A small network was shown many inputs. Here are its activations along a few directions, one row for each input.
In each table, some parts of the input vary, and every possible input appears once, in random order.
Descriptions start from the smaller parts, as in this example, which fits no table here: one of 3 separate values, together with either a single point or one of 9 places along a line or (one of 4 places along a line, together with one of 5 places around a ring).
Shared parts are said once, and a part with two or three values counts as separate values.
In the rows, zero is written as 128.

Other details of the inputs vary at random and push rows far along two fixed directions, the same in every table; ignore that.

A family of inputs:
x1: [126  36 240 132 162 118 173 149 118 156 117 132]
x2: [118 128 112 120 124 131 125 133 128 125 152 112]
x3: [125  37 238 134 163 114 172 149 121 155 112 132]
x4: [128 146 121 136 128 135 117 138 115 116 133 111]
x5: [129 146 122 129 141 120 113 128 119 111 143 122]
x6: [121 127 108 135 127 132 134 117 125 129 148 114]
x7: [149 127 107 137 126 133 115 128 119 129 134 121]
x8: [154 135 114 133 128 130 122 121 126 126 136 115]
x9: [118  43 245 141 159 109 159 152 131 154 109 126]
x10: [120 164 129  94  70 127 164 110 170 125  49 228]
x11: [147 135 117 133 119 125 108 133 127 126 137 114]
x12: [122 128 105 128 141 128 123 118 126 133 134 112]
x13: [124 130 108 122 139 133 120 114 123 137 134 111]
x14: [141 129 113 136 127 138 105 138 131 122 137 121]
x15: [123 126 104 135 135 124 132 119 130 128 137 109]
x16: [122 129 110 127 135 134 121 113 123 135 140 113]
x17: [124 125 106 122 129 134 135 124 121 128 150 115]
x18: [119 128 110 121 127 127 125 134 130 124 148 110]
x19: [129 150 120 134 140 121 115 135 121 127 145 121]
x20: [134 143 116 131 146 122 123 119 112 114 141 125]
x21: [147 138 120 131 128 134 111 131 136 118 137 113]
x22: [149 130 110 136 136 142 119 126 129 120 134 121]
x23: [118 133 115 120 134 130 109 123 129 134 137 108]
x24: [114 155 122  99  69 131 158 117 165 129  49 236]
x25: [143 130 113 135 121 130 105 137 125 126 136 118]
x26: [134 143 115 138 133 138 128 129 108 118 130 114]
x27: [144 134 116 134 131 140 109 135 136 117 136 119]
x28: [116 130 115 133 122 129 123 126 132 126 150 111]
x29: [135  60 248 148 165 121 166 156 107 161 106 138]
x30: [135 147 114 136 145 123 126 126 115 130 142 124]
x31: [128 144 123 131 133 129 114 130 115 104 135 114]
x32: [114 131 116 131 123 130 119 123 131 127 150 112]
x33: [134 140 117 133 138 132 124 121 108 106 133 117]
x34: [ 85 160 131  86  67 122 153 110 170 136  57 222]
x35: [129 150 120 138 132 130 118 141 119 129 138 115]
x36: [121 160 126  96  61 118 160 111 161 133  50 229]
x37: [120 127 110 133 129 133 129 114 124 129 148 114]
x38: [148 138 120 131 123 127 111 130 132 123 138 112]
x39: [118 128 109 124 130 123 125 134 132 124 144 109]
x40: [116 131 112 126 136 126 113 127 132 130 136 109]
Description of these inputs: one of 2 separate values, together with either one of 5 places around a ring or one of 6 places around a ring or one of 9 places around a ring.
Changing only the choice among 2 separate values turns x31 into x33. The same change can be made to x40. Which row results?
> x12
Changing only the choice among 2 separate values turns x24 into x14. The same change can be made to x7. Which row results?
> x25
Change only the choice among 2 separate values in x13. List by row number the other rows that result.
> x23

A family of inputs:
x41: [125 114 110 128 147 133 118 128 121 128 158  95]
x42: [102  86 208 109 117 111 165 139 146 146  90 170]
x43: [123 116 112 135 139 125 120 135 121 127 161  93]
x44: [120 126 121 136 144 132 111 124 123 133 155  88]
x45: [124 115 112 130 149 134 116 124 120 130 157  96]
x46: [122 122 117 131 138 124 120 135 124 127 162  88]
x47: [169 119 115 141 133 137 104 130 114 131 140  96]
x48: [124 118 111 139 139 127 123 136 120 129 160  93]
x49: [114 106 217 116 133 109 158 140 135 137  80 178]
x50: [163 129 126 142 132 133  99 138 130 124 160 103]
x51: [139  82 203 124 125 128 153 143 153 140  68 179]
x52: [125 117 112 132 149 136 115 123 119 132 156  96]
x53: [110  85 204 120 125 121 169 119 139 154  81 174]
x54: [101  86 207 121 123 120 160 130 142 153  83 175]
x55: [155 118 115 146 142 134  99 137 132 119 140  96]
x56: [124 110 219 127 122 116 159 146 129 142  78 179]
x57: [159 126 122 138 129 135  94 141 120 130 143  92]
x58: [120 120 118 127 141 125 113 129 125 126 160  89]
x59: [124 120 112 143 139 130 124 136 120 131 159  93]
x60: [106 233  50  97  73 118 127 109 153 113  85 196]
x61: [121 118 115 135 144 129 110 124 120 131 157  94]
x62: [100 204  30  90  59 126 146  95 162 112  94 189]
x63: [148 138 120 148 150 136 116 138 102 124 148 104]
x64: [142 139 130 144 139 136 110 138 108 109 151  96]
x65: [135 135 122 139 156 122 109 133 109 117 151 102]
x66: [123 125 117 139 138 129 123 137 124 131 159  87]
x67: [141 131 122 138 152 138 113 133 108 107 150 102]
x68: [154 137 120 150 147 131 120 128 101 123 147 101]
x69: [108  82 199 116 122 121 177 142 141 150  88 176]
x70: [133 118 109 142 141 131 133 125 118 132 156  91]
x71: [120 124 120 131 143 128 110 125 124 131 158  89]
x72: [123 123 116 135 138 126 123 136 123 129 161  88]
x73: [107 230  41 101  73 120 126 108 150 112  85 200]
x74: [123 122 115 140 143 132 113 127 118 136 156  94]
x75: [145 139 123 151 145 130 111 139 103 122 149 103]
x76: [ 97 205  33  88  63 128 136  86 162 113  92 190]
x77: [144  85 205 120 113 130 148 147 138 151  70 181]
x78: [164 124 121 146 133 134 100 138 126 124 159 108]
x79: [124 104 208 123 139 115 164 142 127 149  77 186]
x80: [114 220  47 101  63 142 131 109 148  95  84 200]
x81: [152 132 123 147 142 138 119 127 102 110 148 100]
x82: [127 119 109 140 144 137 129 135 119 132 157  94]
x83: [ 87 212  40  85  60 125 127  97 168 112  94 186]
x84: [126 120 112 137 148 139 118 125 118 137 155  95]
x85: [121 115 114 132 142 126 113 129 122 127 160  94]
x86: [146 130 122 140 149 133 118 123 106 107 149  99]
x87: [121 117 115 133 144 128 111 125 121 128 158  94]
x88: [124 120 113 137 150 139 116 123 119 135 153  95]
x89: [130 113 111 130 144 127 123 118 119 127 158  93]
x90: [106  79 200 110 124 119 170 138 142 147  88 177]
x91: [149 138 118 144 158 122 120 125 103 129 147 102]
x92: [154  87 209 125 113 123 158 133 146 145  86 188]
x93: [127 115 109 132 145 132 125 134 120 128 160  95]
x94: [137 132 125 141 147 131 108 134 109 106 152 100]
x95: [121 127 120 136 142 131 113 127 122 136 157  89]
x96: [ 99 207  37  95  63 132 139  88 160 121  89 190]
x97: [144 134 119 138 158 124 119 122 107 118 149 100]
x98: [124 100 216 129 118 124 158 144 127 128  79 183]
x99: [136 137 130 137 146 130 108 134 112 106 152  95]
x100: [154 124 120 142 141 133  99 137 135 118 141  90]
x101: [144  82 203 125 122 123 157 133 152 139  67 176]
x102: [112  79 201 112 121 114 175 128 140 147  87 174]
x103: [148  88 209 123 116 128 153 143 147 145  87 191]
x104: [106 221  43  92  79 128 131 104 152 104  85 200]
x105: [130 116 113 134 146 131 120 113 118 132 155  93]
x106: [114  81 199 118 118 116 181 132 139 150  87 173]
x107: [127 211  38  98  48 135 110 112 161 114  78 195]
x108: [122 115 113 133 141 125 117 132 121 126 161  94]
What do these inputs look like to the network?
> one of 4 places along a line, together with either one of 3 separate values or one of 5 places around a ring or one of 9 places along a line
Changing only the place on the line of 4 turns x72 into x48. The same change can be made to x50. Which row results?
> x78
A walk changes only the place on the line of 9. It starts at x96 and steps to x53. List the rest of the walk in order.
> x105, x76, x89, x102, x62, x106, x70
Change only the place on the ring of 5 in x60. List by row number the other rows that result.
> x49, x56, x64, x99
Change only the choice among 3 separate values in x57. List by row number the other rows that result.
> x50, x100
Change only the place on the ring of 5 in x65. List by row number the other rows that result.
> x73, x75, x94, x98

A family of inputs:
x109: [ 92  99 192 121 135 113 143 143 131 168  99 146]
x110: [103 159 111 113  82 124 149 144 141 123 123 156]
x111: [119 116 119 119 106 125 166 120 133 156 108 158]
x112: [ 88  97 187 119 152 117 148 146 132 155  93 149]
x113: [155 113  81 125 142 160  73 126 124 125 186  64]
x114: [178 108 162 150 172 118 104 143 100 136 165  67]
x115: [103 131 140 118 114 126 159 155 136 117 119 151]
x116: [113 137  83 112 112 131 165 116 138 137 103 163]
x117: [117 109 139 137 189 121  93 110 106 117 172  56]
x118: [178  86 179 150 199 108 108 154  99 130 163  70]
x119: [ 93 200  56 107  89 114 102 100 158 141 127 149]
x120: [ 87 103 187 120 145 120 143 129 125 140  96 144]
x121: [157 147  91 156 168 137  94 138 102 112 181  94]
x122: [138 179 109 114  99 137 132 120 127 117  91 155]
x123: [158 114 137 168 178 143 103 140  88 116 173  80]
x124: [156 114 139 173 169 141 101 136  83 125 169  78]
x125: [129 178 102 129  95 140 127 116 121 120  96 164]
x126: [124  75 183 116 143 119 172  98 130 131 103 154]
x127: [158 185  49 152 135 150  82 118  90 110 170  60]
x128: [126 164  44  99  63 138  92 117 155 105 116 154]
x129: [111 175  33 109  93 139 147  91 134 112 116 153]
x130: [117  98 203 127 109 109 157 147 144 144 130 153]
x131: [150 123  72 146 141 126 114 107 118 148 192  73]
x132: [146 109 187 125 149 108 141 144 130 131 101 170]
x133: [138 114 144 134 107 133 135 133 172 133  88 151]
x134: [139  81 189 122 129 147 141 133 163 154  96 150]
x135: [130 171  43 121  64 128  99 121 165 101 104 146]
x136: [104 101 191 124 121 125 166 148 125 113 115 147]
x137: [106 128 161 108 112 118 154 119 140  95 117 155]
What do these inputs look like to the network?
> either one of 5 places around a ring or one of 9 places around a ring or (one of 3 separate values, together with one of 5 places along a line)
Change only the choice among 3 separate values in x136. List by row number the other rows that result.
> x120, x129
A walk changes only the place on the ring of 5. It starts at x128 and steps to x113. List the rest of the walk in order.
> x134, x133, x135
